Here are a small network's activations along a few directions, averaged over the inputs that share one value of a field.
Related values have similar rows: they may be neighbours, one step apart, or belong to one group.

Field Tum:
l6: [ 2.32 -4.17 -1.41  2.70 -5.42 -3.29  0.96 -2.79  0.16 -2.26 -1.62  4.14
 -2.67]
l4: [ 2.04 -4.57 -0.54  3.33  2.63  3.71 -4.33 -3.22  1.32 -0.84  1.35  3.58
 -3.26]
l2: [-3.59  2.22 -3.75 -0.18  6.57 -1.57 -1.30  3.07 -0.09 -1.10  1.28  2.52
 -4.36]
l1: [-2.96  4.80  0.53 -2.20  3.70  0.86  1.87  1.94 -0.57  3.33  0.31 -0.59
  3.73]
l5: [ 0.28  2.12  3.54 -2.25 -2.01  1.07  2.55  2.13  0.46  1.27  1.11 -7.13
  5.43]
l3: [ 1.92 -0.40  1.63 -1.40 -5.47 -0.77  0.25 -1.14 -1.28 -0.41 -2.42 -2.51
  1.12]
The values of Tum form a ring.
List every value one step from l6, in the order listed.
> l4, l3

Field Mebog:
j5: [-2.24  2.50 -1.18 -1.13  3.89 -3.78  1.31  4.23 -2.38 -2.44  0.24  0.37
 -2.10]
j1: [-3.77  4.18 -0.88 -1.28  6.52  1.97 -1.13  0.44  1.69  3.25  0.82  3.08
  0.31]
j2: [-0.64 -2.82 -3.77  2.90  0.47  1.12 -1.39 -0.98 -0.23 -1.41 -0.61  3.24
 -4.01]
j4: [ 2.67 -4.03  0.34  3.78 -1.17 -1.86  2.23 -3.18  0.53 -0.34  0.69  5.61
  1.17]
j9: [ 2.29 -3.62 -0.68  1.09 -0.60  1.84 -5.51 -2.19  0.54 -2.01 -0.04  0.94
 -5.61]
j3: [ 1.62  1.37  3.63 -1.94 -0.35  2.95 -0.04 -0.49 -3.50  2.44 -1.21 -2.91
  4.69]
j8: [ 0.56  1.16  1.10 -2.18 -7.45 -3.31  1.30 -1.10  1.74  0.35 -2.25 -0.73
 -0.25]
j6: [-0.11  0.29  2.57 -0.16  0.52  2.02  1.53  2.81  2.90 -0.03  3.80 -6.21
  2.75]
j7: [-0.39  0.98 -1.13 -1.08 -1.84 -0.94  1.70  0.45 -1.28  0.18 -1.46 -3.40
  3.06]
The values of Mebog form a tree with 3 forks.
List every value one step from j9, in the order listed.
> j2
List every value one step from j7, in the order listed.
> j5, j3, j8, j6

Field Gumit:
m3: [-0.34  2.87  3.15 -3.12  1.19  3.02 -0.54  2.52 -0.11  1.19  1.20 -7.65
  3.67]
m6: [-2.16 -0.35 -3.12  2.07  5.24 -0.88 -0.43  1.31  1.67 -0.89  2.42  3.97
 -3.50]
m5: [ 1.71 -4.21 -2.37  2.50  0.17 -0.39 -3.64 -2.08 -0.64 -3.15 -0.74  3.93
 -5.90]
m2: [ 3.34 -4.31  1.09  2.71 -5.89  0.18  0.72 -4.85  1.49  0.40 -1.14  3.39
  0.79]
m4: [-3.62  4.88 -0.62 -2.08  6.55  1.24  0.24  2.63 -1.30  2.58  0.58  0.16
  1.73]
m1: [ 1.08  1.12  1.87 -2.09 -7.25 -3.18  3.65  0.47 -1.12 -0.12 -2.31 -3.80
  3.21]
The values of Gumit form a ring.
List every value one step from m3, in the order listed.
> m4, m1
